These are the activations of a small neural network, seen along a few directions. Each row is one input.
In each table, some parts of the input vary, and every possible input appears once, in random order.
A made-up example of a description, with smaller parts first: one of 2 separate values, together with either a single point or one of 9 places along a line or (one of 5 places around a ring, together with one of 6 places along a line).
Shared parts are said once, and a part with two or three values counts as separate values.
In the rows, 128 means zero.

A family of inputs:
R1: [ 49  90 112 153  41 103 112 102 132  93 103 126 135 154 103 149]
R2: [ 27  90 119 145 103 166 107 140 118  99  77  96  66  82  94  97]
R3: [105 112  90 132 149 123 151 166 136  84 109  70 106  28  85  65]
R4: [ 70 151 133  77 153 162 152  83 142 177 126 166  88 145 144 191]
R5: [170 143 115 163 113 126  87 127 126 121 108 116 194 210 158  88]
R6: [171 201 169 140 163 151 113 143 120 116 148 156 152 212 158 117]
R7: [128 111  85 138  88  58 154 128 151  78 134  98 176 100  93 118]
R8: [158 143  61  97 129  45 121 118 138 116 104 145 184 138 127 100]
R9: [175  93 130  98 144  78 106 141  81 150 181 144 163  49 114 143]
R10: [177 114 120 108 153 112 203 141 168 149 131 120  68  56 120 135]
R11: [141 111 139 204  70 140 118 137 141  81 138  71 187 171 125 107]
R12: [158 200 115  74 180  70 149 134 132 112 144 183 141 141 127 127]
R13: [161 171 157 128 184 199 158 121 149 164 162 110 139 162 168 149]
R14: [ 80 180 143  88 133 114 107 105 112 129 113 210 100 196 135 159]
R15: [118 113 144 198 132 204 115 175 125  88 113  42 117  98 117  55]
R16: [187  92 183 165 129 158  72 150  69 155 185 116 173 121 146 132]
R17: [ 97  71 158 110  99 122  63 114  62 167 149 169 121 105 121 174]
R18: [148 171 104  61 200 118 193 113 161 160 158 138 129  90 136 160]
R19: [ 98  94 149 123 106 155 161 111 149 165  99 147  27 109 129 166]
R20: [190 115 173 175 136 193 167 149 157 152 134  92  78 126 153 125]
R21: [ 80 121  88 112  83  89  79  91 119 133  73 173 143 193 135 130]
Question: What do these inputs look like to the network?
Answer: one of 3 separate values, together with either a single point or one of 6 places around a ring
Question: Changing only the choice among 3 separate values turns R5 into R8. The same change can be made to R15. Which row results?
Answer: R3
Question: Which other rows does R21 become when the place on the ring of 6 takes its other values? List them by row number.
Answer: R1, R2, R4, R14, R19

A family of inputs:
R22: [ 69 122 139 125 103 144  75 104  95 136 122 151 142 170 132 149]
R23: [129 156  83  90 146  95 171 106 169 134 109 139 129 132 131 134]
R24: [133 107 161  99 162 165 138 126 111 187 146 150  65  76 137 165]
R25: [152 114 115  74 170  99 154 134 120 161 147 145 101  42 118 144]
R26: [183 171 157 118 178 148 170 140 146 136 173 123 131 125 142 144]
R27: [ 92  57  94 196  73 133 133 168 141  60  92  26 118  37  76  54]
R28: [169 116 139 155  92  98  88 125 105 124 146 142 187 178 143 132]
R29: [143  69 136 235  88 180 121 182 130  70 119   7 140  76 102  45]
R30: [ 89 128  92 103 111  79  91 111 105 110 124 148 179 135 111 128]
R31: [ 73  48 141 217  68 198 117 163 133  85  91  28  81  74  96  76]
R32: [163 181 135 129 152 125 115 138 127 116 125 151 151 190 149 104]
R33: [100  97 146 139  68 116  86 102 105 140 118 163 128 174 132 161]
R34: [120 103  98 117  77  51 102 110 114 115 120 159 164 139 110 141]
R35: [ 92 162 139 115 129 141 112 115 125 132  96 172  92 186 141 135]
R36: [109 149 127 112 139 161 157 101 160 159 107 144  91 169 152 157]
R37: [112 167  93  92 138  76 128 121 135 106  99 168 128 151 120 113]
R38: [203 127 157 113 185 147 139 150 112 172 175 127 122  80 145 135]
R39: [111 149 160 107 156 165 171 117 144 153 146 149  74 121 135 173]
R40: [179 170 125 127 161 143 158 122 161 145 135 121 152 170 159 125]
R41: [138 142 134 142 127 127  78 127  96 120 150 130 201 174 142 121]
R42: [130 155 114  83 165  99 186 125 153 129 149 142 110  87 115 151]
Question: Changing only one part turns R30 into R22. The same change can be made to R42. Which row results?
Answer: R39
Question: What do these inputs look like to the network?
Answer: one of 3 separate values, together with either a single point or one of 6 places along a line
Question: Which other rows agree with R32 in the choice among 3 separate values? List them by row number.
Answer: R26, R28, R29, R38, R40, R41

A family of inputs:
R43: [ 94 146  73 107 135  94 145 112 139 123  93 163 128 119 134 117]
R44: [102  89 124 210  83 161 138 156 140  71 108  34 124  90  84  57]
R45: [103 108 132  94 127 148 160 117 161 143 124 111  79  88 122 179]
R46: [131 102 148 102 117 137 152 114 137 163 122 137  56  65 117 163]
R47: [175 139 131 141 109  89 109 109 105 134 170 156 213 184 150 149]
R48: [ 98  91 112 215  65 148 103 159 130  58  84  61 144 114 114  58]
R49: [ 76 110 128 105  64  91  91  81 114 132 120 175 143 150 113 178]
R50: [ 81 114  84  99 106  64 104  93  96 138 127 179 171 127 117 143]
R51: [170 140 178 123 169 191 123 133 108 179 148 129  98  97 147 127]
R52: [153 152 105  85 140  62  97 141 122 104 125 149 164 157 115 116]
R53: [ 89 142 117 112  92 120 133 100 156 118  87 158  99 143 131 152]
R54: [ 85  60 123 209  37 116  61 141  86  73 117  75 185 121 101  85]
R55: [127 146 117  96 122  58  89 127  90 106 156 171 187 134 112 141]
R56: [200 137 138 132 174 149 175 146 161 148 175  97 151 117 157 147]
R57: [143 174 121  97 169  98 167 140 143 103 145 127 124 103 101 111]
R58: [130 179 157 129 161 182 139 115 134 146 135 118 119 153 134 116]
R59: [108 111  89  89 170 123 172 128 145 148 131 115 107  63 126 143]
R60: [ 94 144 154 139 142 162 161 126 135 138 129 140  73 160 129 139]
R61: [140 176 107 102 150  88 131 144 134  90 122 157 145 126 128 113]
R62: [ 97 144  87 102 152 103 182 109 146 136 114 132 108  96 108 116]
R63: [133 105 173 133 149 171 143 143 110 171 142 150  51 105 142 150]
R64: [110  66 111 198  54 121  69 156 119  70  87  53 163 144 104  60]
R65: [182 133 141  92 178 105 150 156 119 136 159 137 102  46 114 123]
R66: [105 111 157 125 159 183 151 147 135 150 145 124  73 127 147 165]
R67: [ 92 140 130 106 109 129 170  97 163 131 109 128  79 120 104 150]
R68: [200 146 119 131 127  93 116 125 138 133 139 134 191 205 154 124]
R69: [107 122  70  90 124  68 111 109 127 136  96 155 148 150 121 119]
R70: [141 146 161 115 178 203 130 136 133 158 152 102 119 120 153 141]
R71: [115 149 154 128 117 142  63  98  80 145 145 162 182 185 145 147]
R72: [141 156 141 118 134 146  70 114 112 143 114 140 159 208 148 122]
R73: [128 180 143 135 144 172 104 117 124 130 112 147 139 178 161 119]
R74: [113  56 125 198 101 182 127 176 140  84 124  18 123  57 100  85]
R75: [102 118 115  95  82  94  99  97 145 130  90 151 119 173 118 154]
R76: [141  50 142 205  92 169 120 171 115 103 121  44 101  35  95  70]
R77: [104 121 138 127 115 126  90 125 115 136 108 162 113 214 142 143]
R78: [190 169 135 143 155 130 185 126 160 135 159 113 151 150 139 120]
R79: [188 170 121 148 137 119 150 128 150 119 136 142 171 175 166 122]
R80: [154 141 123  85 188 117 156 160 144 116 163 110 123  69 119 137]
R81: [136 104 106  97 161 111 165 125 120 169 127 141  86  40 121 129]
R82: [ 79 113 152 137  98 123  83 109  83 138 139 186 137 191 138 168]
R83: [228 130 155 140 165 136 168 142 136 168 170 124 130  95 151 133]
R84: [ 91 145 140 145 125 152 124 128 127 123 106 170  93 183 156 141]
Question: What do these inputs look like to the network?
Answer: one of 6 places along a line, together with either a single point or one of 6 places around a ring
Question: Changing only the place on the line of 6 turns R65 into R61. The same change can be made to R83. Which row results?
Answer: R79
Question: Which other rows does R58 become when the place on the ring of 6 takes its other values? List them by row number.
Answer: R57, R60, R62, R67, R78
Question: Which other rows agree with R52 in the place on the line of 6? List them by row number.
Answer: R64, R68, R69, R72, R75, R77
